Each row has a name. Each question is about the rows just above it.

[ -4   3 -87 -10 -27] = k_318
[ -2 -15  11  -1   8] = k_572
[  3   2 -19  31   3] = k_558
[ 45  12 -30  -9 -32] = k_225
The entry that follows [31]:	[3]
What comes right after [-9] in the named rows?	[-32]
The entry that follows [-30]:	[-9]
Right after [-10] comes	[-27]
Count the entries of [ -2 -15  11]:	3

[ -9  22   0 -16   2 -22  15 -17 -37  12 -22 -13  17  11 -13   3  36  -3
  15 -13  -6 -17 -22  -1 -13 -12 -15  22  27  -7 -27  35  -7  -3  -4   9
  15  10   3  -3  21  21  -1 -23 -23   8  10 -26 -10 -27  -7  31] = k_882
[-10  34  44 -44 -25 -85   9  68   4  41  46 -22 -36  17  27  -8  39  22
  64 -26 -33 -67 -44 -67   6 -54  23  57  18  45 -26  31 -51 -26 -11 -37
  17 -21 -17   2  65 -35  15 -25   3 -89 -39  18  31  84 -18 -22] = k_822
[-30  -7  31 -35 -42 -16  15  11 -30   9  11  45  23   4  14  -4  -5  12
   3   4  17  16  12  -7 -14  29  33 -18   9 -14  23  18   0 -46 -43  53
   2  12 -10  -3  -8 -23 -21 -11 -14 -42  39  16 -15 -18   6 -41] = k_441
[  4   5  30 -20  -5  17  47  13 -27 -42   7 -10 -48   4  -4   4   7  32
  74 -13  -1  35 -13  14  15   0 -12  10 -56  32  14   3 -31 -23 -32  19
  18  44  22  10 -13  13 -14  31   0   1  -9  -4  11 -29  27 -13] = k_945
[-17  -3   2   8 -19 -21   4  -6 -30   7 -21  -5   6  45  -6   5  22 -18
  28  16   9  -4 -21 -12   2 -17   3  20  10   3 -16  45  -2 -28   4   1
  14  -5   6 -11  17  20   4 -25 -21  22  10 -33   5 -16  -7  54] = k_869
Print row k_882.	[ -9  22   0 -16   2 -22  15 -17 -37  12 -22 -13  17  11 -13   3  36  -3
  15 -13  -6 -17 -22  -1 -13 -12 -15  22  27  -7 -27  35  -7  -3  -4   9
  15  10   3  -3  21  21  -1 -23 -23   8  10 -26 -10 -27  -7  31]
Whose row is [-10  34  44 -44 -25 -85   9  68   4  41  46 -22 -36  17  27  -8  39  22
  64 -26 -33 -67 -44 -67   6 -54  23  57  18  45 -26  31 -51 -26 -11 -37
  17 -21 -17   2  65 -35  15 -25   3 -89 -39  18  31  84 -18 -22]?	k_822
The row with [ -9  22   0 -16   2 -22  15 -17 -37  12 -22 -13  17  11 -13   3  36  -3
  15 -13  -6 -17 -22  -1 -13 -12 -15  22  27  -7 -27  35  -7  -3  -4   9
  15  10   3  -3  21  21  -1 -23 -23   8  10 -26 -10 -27  -7  31] is	k_882
Which row holds [-30  -7  31 -35 -42 -16  15  11 -30   9  11  45  23   4  14  -4  -5  12
   3   4  17  16  12  -7 -14  29  33 -18   9 -14  23  18   0 -46 -43  53
   2  12 -10  -3  -8 -23 -21 -11 -14 -42  39  16 -15 -18   6 -41]?	k_441
Number of entries in [  4   5  30 -20  -5  17  47  13 -27 -42   7 -10 -48   4  -4   4   7  32
  74 -13  -1  35 -13  14  15   0 -12  10 -56  32  14   3 -31 -23 -32  19
  18  44  22  10 -13  13 -14  31   0]:	45
How many entries does [ -9  22   0 -16   2 -22  15 -17 -37  12 -22 -13  17  11 -13   3  36  -3
  15 -13  -6 -17 -22  -1 -13 -12 -15  22  27  -7 -27  35  -7  -3  -4   9
  15  10   3  -3  21  21] have?	42

[ 30  38 -67  70 -71  61 -25 -33  39  50  20] : k_619
[ 69  52  49  66 -18  48  -5 -92 -11 -87 -13] : k_106
[ 47 -71  86  78 -72  -8  62 -19  60 -47 -42] : k_943
[  0  16  -5 -62  78   5  77 -42 -97 -74  14] : k_55
[-30  40 -93 -60  61  30 -83  -6 -38  43  40] : k_267
[ 69 -84  17  66 -18  48  -5 -92 -11 -87 -21] : k_489
The entry that follows [17]:	[66]
What comes right after [-83] in the named rows?	[-6]
Print row k_106.	[ 69  52  49  66 -18  48  -5 -92 -11 -87 -13]
Whose row is [ 47 -71  86  78 -72  -8  62 -19  60 -47 -42]?	k_943
Right after [-72] comes	[-8]
Print row k_55.	[  0  16  -5 -62  78   5  77 -42 -97 -74  14]
Print row k_489.	[ 69 -84  17  66 -18  48  -5 -92 -11 -87 -21]

[-56 -29  -2  41 -60  44  28  37  30  35  36  36] = k_844
[ 54 -45  71 -47  33 -54  43  56 -23  52  35 -55] = k_286
[ 41  66 -33 -29  47  13 -44 -48  13 -49 -56 -32] = k_803
[-24 -54  66   7 -29 -53  60  69 -72  64  48  15] = k_308
[ 20  70 -29 -33  41  23 -29 -41   5 -36 -33 -26] = k_752
[-18 -48  -1  59 -33   3   7  -9  71  12 -12  50] = k_768
[ 43 -15  48 -72  33 -17  57  41 -28  51  55 -55] = k_444
How many entries does [ 20  70 -29 -33  41  23 -29 -41] have?	8
Right after [69] comes	[-72]
The entry that follows [-18]:	[-48]
Number of entries in [ 41  66 -33 -29  47  13 -44 -48]:	8
What comes right after [-2] in the named rows?	[41]
What comes right after [30] in the named rows?	[35]
How many entries does [ 20  70 -29 -33  41  23 -29 -41   5 -36 -33 -26] have?	12

[-31  45 -75  79 -40] : k_951
[-34   0 -33 -22  46] : k_187
[ 31 -19 -18 -39 -34] : k_555
[-31  45   3  52  29] : k_833
How many entries does [-31  45   3  52  29] have?	5
Print row k_951.	[-31  45 -75  79 -40]
What comes right after [-22] in the named rows?	[46]
The entry that follows [31]:	[-19]
What comes right after [-75] in the named rows?	[79]

[ 50  47  79 -63   9 -47]  k_885
[-25 -20  26 -17  28  13]  k_209
[-10 -29  -4   4  19 -65]  k_986
[-52 -14 -12 -18 -16 -30]  k_854
[-50 -37  21 -14  -2   2]  k_960
[-46   2 -36  20   3 -24]  k_590
[ -3 -27  12  18  45 -42]  k_544
How many entries does [ 50  47  79 -63   9 -47] have?	6
How many entries does [ -3 -27  12] have?	3

[-4 -1  3  1] = k_471
[33 -3 -1 -2] = k_402
[33 -3 11 -3] = k_168
[  4  17 -26  -8] = k_671
[ 29 -20 -80 -10] = k_821
[-6  1  2 -3] = k_729
[-1 -1  1  0] = k_837
[20  8 -1  4] = k_396
[ 15 -19  69 -13] = k_79
[-6  1  2  0] = k_661
[  2  12 -15  -4] = k_932
[-35   3  13   1] = k_167
How many entries does [20  8] have?	2
Print row k_168.	[33 -3 11 -3]

[ 12 -38 -11  52 -18 -60  45 -12  17   7  19  10 -18  17  -4 -86 -17  40
 -28  10  16]  k_42
[ -7 -67 -64  87  57  31   8  -2  32  50  -3   8   4  -1  14 -38 -53  14
  27  22  -4]  k_835
[ -8  37  20 -51  -1  32 -32   7 -18 -15 -12  -9   9 -11   1  64  24 -27
   9 -11 -10]  k_422
[-10  31  10 -45  14  48 -36   8 -15  -6 -16  -5  13 -14   6  69  15 -34
  21 -10 -11]  k_196
[ -7  15   0 -22  14  36 -25   5  -8   1 -12  -6  10  -9   2  42   6 -20
  17  -2  -9]  k_110
Count the entries of [ -7  15   0 -22  14  36 -25   5  -8   1 -12  -6  10  -9   2  42   6 -20]:	18
Number of entries in [ -7 -67 -64  87  57  31]:	6

[  1 -34 -73 -13  -6  -3  -4   3] : k_567
[ 17 -47 -24 -45  17   0   0   6] : k_678
[ -7  24 -31  52  -7  18  26  15] : k_980
[  0  42 -33 -16 -12 -14  -1  -2] : k_54
[  8   9  20  -6   8 -31 -23 -18] : k_215
[  0 -63  39 -55  20  30  28  25] : k_174
[-11  11  33 -21  -7  25 -44   5] : k_375
[ -1  -3   7  60  12 -28 -18  14] : k_684
Print row k_174.	[  0 -63  39 -55  20  30  28  25]
The entry that follows [-23]:	[-18]
Print row k_678.	[ 17 -47 -24 -45  17   0   0   6]
How many entries does [  0  42 -33 -16 -12 -14  -1] have?	7

[ 12  22  83 -13]  k_271
[-57  21  10 -30]  k_683
[  5 -33  66   5]  k_189
[-57 -37  50  -1]  k_892
[-55 -32  11 -47]  k_761
[-52 -31  11 -46]  k_946
[  5 -46  66  16]  k_63
Print row k_189.	[  5 -33  66   5]
Right after [10] comes	[-30]
Print row k_683.	[-57  21  10 -30]
Print row k_892.	[-57 -37  50  -1]
Right after [22] comes	[83]

[-17 -18 -19 -25   5  54 -30  20  10 -17  12 -12  12  25  -4 -21  24  -3
  15  11 -23  -4   1   5  11  -3  17   3   6] = k_319
[  1 -48   8  11   1 -18  44  15 -13   4 -14  18 -23  12  -3   0   4   5
 -21  -4 -10 -35  16  -4  20  36 -14  -7  12] = k_281
[-11  -9 -40  30  -3 -41 -10  17   4  10  28  15 -11  12 -12 -12  10 -10
 -21 -12  -4  35   8 -13  26 -24  -2  -6  21] = k_380
[  9  17 -15  68  -6 -16  22  -6 -14   4 -43  28 -19   7   2  -5   0 -12
   2 -10  -8 -72 -10 -15 -51  52   0  -2 -20] = k_855
[ -5 -14  -4 -66  -3 -21 -14  -3  -3   2  16   7   1  -1 -28   6  -4  21
  15   3   0 -30   7 -38   7 -64  -9 -26  14] = k_425
[ -5   6  12 -58  -3  15   8  -7   8  11 -12 -17 -15  -5 -47 -15 -19  -3
  -8  -9   7 -66  -7 -16   9  23 -30 -15   0] = k_112
[  5 -21  15  14   4  14  11  15   1 -15  40   1  -5   8 -17 -19 -15  14
   3  -4   3 -34  22  -4   5  52 -17   3 -19] = k_336
Count the entries of [-11  -9 -40  30  -3 -41 -10  17   4  10]:	10
How many entries does [-17 -18 -19 -25   5  54 -30] have?	7
Right after [44] comes	[15]
Print row k_281.	[  1 -48   8  11   1 -18  44  15 -13   4 -14  18 -23  12  -3   0   4   5
 -21  -4 -10 -35  16  -4  20  36 -14  -7  12]
Print row k_425.	[ -5 -14  -4 -66  -3 -21 -14  -3  -3   2  16   7   1  -1 -28   6  -4  21
  15   3   0 -30   7 -38   7 -64  -9 -26  14]
What comes right after [26] in the named rows?	[-24]
[-17 -18 -19 -25   5  54 -30  20  10 -17  12 -12  12  25  -4 -21  24  -3
  15  11 -23  -4   1   5  11  -3  17   3   6] is in which row?	k_319

[-19   1 -18   0 -19  -7 -38 -47  12 -38  28  -6  -5 -43  -8   3   6  16
  -2   5  14  21 -19  -3  22  -2  22   3  28 -13 -12  -4  14 -31 -24 -14
   0  17   4] = k_232
[-19   1 -18   0 -19  -7 -38 -47  12 -38  28  -6  -5 -43  -8   3   6  16
  -2   5  14  21 -19  -3  22  -2  22 -59 -26  41  -4  -8 -22   5 -21  22
   0  26  -6] = k_310
[-19   1 -18   0 -19  -7 -38 -47  12 -38  28  -6  -5 -43  -8 -20   6  16
  -2   5  14  21 -19  -3  36  -2  22 -59 -26  41  -4  -8 -22   5 -21  22
   0  26  -6] = k_113
Print row k_232.	[-19   1 -18   0 -19  -7 -38 -47  12 -38  28  -6  -5 -43  -8   3   6  16
  -2   5  14  21 -19  -3  22  -2  22   3  28 -13 -12  -4  14 -31 -24 -14
   0  17   4]
The entry that follows [-31]:	[-24]

[-28 -71  50  62 -50  30 -28  37 -65 -73 -27  31  41 -64 -68  18 -64 -62
 -32 -29  36 -33]  k_674
[-28 -71  50  62 -50  30 -28  23  56 -73 -27  31  41 -64 -68  18 -64 -62
 -32 -29  36 -33]  k_71
[-38  45 -35 -28  57  -3 -23   6 -11  58 -45 -22 -38  50  72 -54  61  48
 -28 -77 -37 -20]  k_463
[-29 -26  61  71 -43   9 -29  20  74 -11 -32  36  43 -21 -25 -17 -26 -32
 -15 -50  15 -43]  k_407
Print row k_674.	[-28 -71  50  62 -50  30 -28  37 -65 -73 -27  31  41 -64 -68  18 -64 -62
 -32 -29  36 -33]
How many entries does [-38  45 -35 -28  57  -3 -23   6 -11  58 -45 -22 -38] have?	13

[ 78   0 -10  -8  30] -> k_838
[-18   4  -9  41  -7] -> k_650
[53 16  0 18 -9] -> k_93
[-75 -12 -26  -1  19] -> k_864
Count the entries of [-18   4  -9  41]:	4
Number of entries in [53 16  0 18 -9]:	5
What comes right after [-8] in the named rows?	[30]
Number of entries in [ 78   0 -10  -8  30]:	5
The entry that follows [18]:	[-9]

[4 3 3 8 1] = k_764
[ 5  4 -2 38  0] = k_930
[ 4 10  5  6 -1] = k_446
[ 1 14  2  1 -1] = k_830
[ 1  3  1  4 -1] = k_527
[ 0 10  5  3  1] = k_921
[ 2  1  0 14 -2] = k_888
[13 72  0  5  3] = k_863
[ 2 15  1  6  1] = k_939
[ 3 17  1  8  1] = k_582
[ 1  3  1 21  1] = k_532
[ 2 22  2  5  3] = k_48
Which row holds [ 2 22  2  5  3]?	k_48
Number of entries in [ 5  4 -2 38]:	4
Count the entries of [ 0 10  5  3]:	4
How many entries does [1 3 1 4] have?	4
Number of entries in [1 3 1]:	3
Print row k_921.	[ 0 10  5  3  1]

[-16  22  83  21] = k_320
[  8   7 -32  29] = k_261
[-15 -36  77 -17] = k_186
[  8  19 -32  29] = k_262
[ -4  43 -23 -21] = k_493
[-21  -2  50  22] = k_754
Count the entries of [-16  22]:	2
The entry that follows [-36]:	[77]
Count the entries of [8 7]:	2
Print row k_186.	[-15 -36  77 -17]
Print row k_493.	[ -4  43 -23 -21]

